These are the activations of a small neural network, seen along a few directions. Each row is one input.
In each table, some parts of the input vary, and every possible input appears once, in random order.
Descriptions start from the smaller parts, as in this example, which fits no table here: one of 6 places along a line, together with either a single point or one of 9 places along a line or (one of 2 separate values, together with one of 5 places around a ring).
Shared parts are said once, and a part with two or three values counts as separate values.
(in the rows, 128 means zero)

Other details of the inputs shift rows strongly along two fixed directions, in all tables alike. That doesn't count.

Table:
row 1: [123 158 182 205  41 120 104 172 164 100 120]
row 2: [141 102  72  21 183 109 166  89  82 205 149]
row 3: [141 161 180 204  50 104 102 160 167 106 112]
row 4: [151 182  63  57 124  69 149 121 218 138 141]
row 5: [127 111 125  96 168 159 124 129  59 182 142]
row 6: [146 157 176 210  56 100 101 168 169 107 111]
row 7: [108  79 181 187 150 180 102 129  42 111 115]
row 8: [120  73 125 116 163 145 143 124  56 166 134]
row 9: [109 153  60  53 123  88 166  94 218  83 144]
row 10: [139 116 134 100 167 147 118 113  56 183 131]
row 11: [138 162 186 207  46 108 100 158 164 103 111]
row 12: [127  81 183 182 133 154 113 123  38 148 111]
row 13: [135 144 123 144  88  85 140 128 185 105 121]
row 14: [149 174 174 208  72 112  88 170 171 104 110]
row 15: [132 110 123 101 187 154 113  99  59 161 126]
row 16: [122 146 177 209  76 164 125 169 188  63 109]
row 17: [124 110 181 170 139 181  93 152  38 163 126]
row 18: [115 144 122 135  76 100 145 133 187  98 131]
row 19: [128 147 119 142 112  96 127 114 189  75 118]
row 20: [131 119  67  20 206 130 146  69  90 175 142]
row 21: [121 106 119 104 184 166 117 118  64 155 136]
row 22: [142 112 178 170 150 162  91 140  41 170 118]
row 23: [116 148  55  59 131  83 166 104 221  84 144]
row 24: [111  87  66  33 202 134 166  81  92 145 147]
row 25: [130 182  62  47 112  87 155 127 217 132 153]
row 26: [117  73 181 190 132 165 113 146  38 145 119]
row 27: [140 111 183 173 147 165  89 140  38 169 117]
row 28: [147  98  69  28 189 105 165  97  84 207 149]
row 29: [126  82 183 179 134 154 114 121  38 149 113]
row 30: [131 111 124 101 186 154 113  97  59 161 126]
row 31: [127  91 126 101 155 144 136 130  56 186 141]
row 32: [114  85  64  35 205 132 165  85  93 146 147]
row 33: [131 148 130 145  78  87 138 123 186 100 121]
row 34: [122  88  72  30 206 169 189 101 105 161 145]
row 35: [111 144 169 210  77 129 103 148 171  50 113]
row 36: [144 111 126 101 178 142 120 119  59 188 132]
row 37: [114 144 176 208  48 119 115 157 167  80 116]
row 38: [139 171 167 210  87 120  81 151 174  79 106]
row 39: [121  94  72  32 204 123 162  60  90 150 139]
row 40: [118  72 179 191 134 164 113 147  38 147 119]
row 41: [131  78 180 187 139 151 112 130  40 151 111]
row 42: [117 140 173 211  51 117 114 162 168  81 114]
row 43: [141  94 131 105 161 133 132 116  53 191 132]
row 44: [118 139 176 217  52 118 112 165 167  81 114]
row 45: [131  95  66  26 182 118 168 111  85 202 157]
row 46: [122 158  66  57 126  76 161  78 216  87 135]
row 47: [125 102 167 178 163 182  88 148  46 140 122]
row 48: [137  95 187 175 130 154 103 136  34 171 117]
row 49: [126 157 176 201  44 117 106 174 167 102 120]
row 50: [135 141 178 223  61 103 108 156 168  86 106]
row 51: [126 148 121 140 109  98 128 111 187  74 118]
row 52: [127 146 124 143 104 141 153 153 211  80 123]
row 53: [127 156  70  55 102  65 175  90 212 117 138]
row 54: [120 174 120 134  96 123 113 136 190  86 129]
row 55: [130  79 180 185 139 151 112 128  40 151 112]
row 56: [129  80 181 184 137 151 113 126  39 150 113]
row 57: [127 157 175 203  46 115 105 175 168 103 121]
row 58: [146 166  67  56 105  59 164 115 215 140 143]
row 59: [127 177 123 126  86 113 122 151 186 116 135]
row 60: [132 105 171 172 149 175  95 163  42 167 126]
row 61: [142 179  57  59 136  77 142 103 221 112 136]
row 62: [128 174  51  55 134  92 148 119 222 108 147]
row 63: [135 110 126 111 185 152 109 104  62 158 124]
row 64: [134 105 121 104 177 156 123 141  58 185 141]
row 65: [144 160 126 135  80  83 131 139 187 124 127]
row 66: [121 172 115 131 101 120 115 135 192  89 131]
row 67: [130 162  62  51  99  72 168 128 215 136 152]
row 68: [122 170 167 204  77 139  86 163 172  72 115]
row 69: [134 160  60  54 103  69 167 133 217 138 152]
row 70: [130 173 176 207  62 130  90 180 170  99 121]
row 71: [129 146 118 144 113  95 127 116 189  76 118]
row 72: [123 147 180 219  77 119  95 133 168  53 102]
row 73: [105  81 182 185 147 182 102 125  41 110 115]
row 74: [119 156  67  49 123 123 190 113 235  95 141]
row 75: [136 107 171 177 165 168  84 128  46 145 112]
row 76: [142 170 164 211  90 118  81 155 175  80 106]
row 77: [134 111 127 109 183 153 109 103  61 158 124]
row 78: [127 147 120 141 111  96 128 113 188  75 118]
row 79: [132 174 119 130  91 109 122 155 191 117 136]
row 80: [123  86  72  31 208 168 188 102 105 162 145]
row 81: [131 105 177 178 147 177  92 162  40 166 126]
row 82: [125 171 116 138 102 119 112 143 192  88 129]
row 83: [116 149  62  56 101  75 177 109 215 114 148]
row 84: [125 143 178 216  80 163 124 175 188  64 108]
row 85: [119  80 189 187 153 214 123 149  54 127 113]
row 86: [114 150  56  57 128  85 166 100 220  84 144]
row 87: [130  96  67  24 181 119 169 109  84 202 157]
row 88: [116 107 172 169 152 189  89 136  44 136 120]
row 89: [145 109 176 173 153 161  91 146  40 171 116]
row 90: [113 144 125 134  74 102 144 131 182  98 131]
row 91: [144 119  70  22 200 120 152  92  86 202 148]
row 92: [115  74 176 195 158 175 100 139  44 114 115]
row 93: [122  85 129 114 184 146 129  90  60 137 122]
row 94: [142 187  68  47 114  75 151 109 215 135 142]
row 95: [124 100  70  17 175 122 170 101  82 199 157]
row 96: [126 170 115 139 103 118 112 144 193  89 130]
row 97: [129  82 125 121 189 140 128  97  66 138 122]
row 98: [119  89  76  28 201 170 188  96 103 160 145]
row 99: [128 150  60  57 134 116 190 126 239 100 141]
Each input here is: one of 9 places along a line, together with either a single point or (one of 2 separate values, together with one of 5 places around a ring).
Q: Changing only the place on the line of 9 turns row 79 into row 60. The same change can be made to row 82. Which row results?
A: row 47
Q: Changing only the place on the line of 9 turns row 73 into row 86. The same change can be made to row 1. Which row results?
A: row 67
Q: Which other rows does row 18 become when the place on the ring of 5 takes its other values? List them by row number.
A: row 5, row 7, row 49, row 66
Q: Which other rows does row 63 become when the choice among 2 separate values takes its other values? List them by row number.
A: row 21
Q: Which other rows does row 53 become when the choice among 2 separate values takes its other values? List them by row number.
A: row 90
Q: A walk changes only the place on the ring of 5. It starts at row 41 and steps to row 58. List the rest of the walk in order.
A: row 89, row 38, row 19
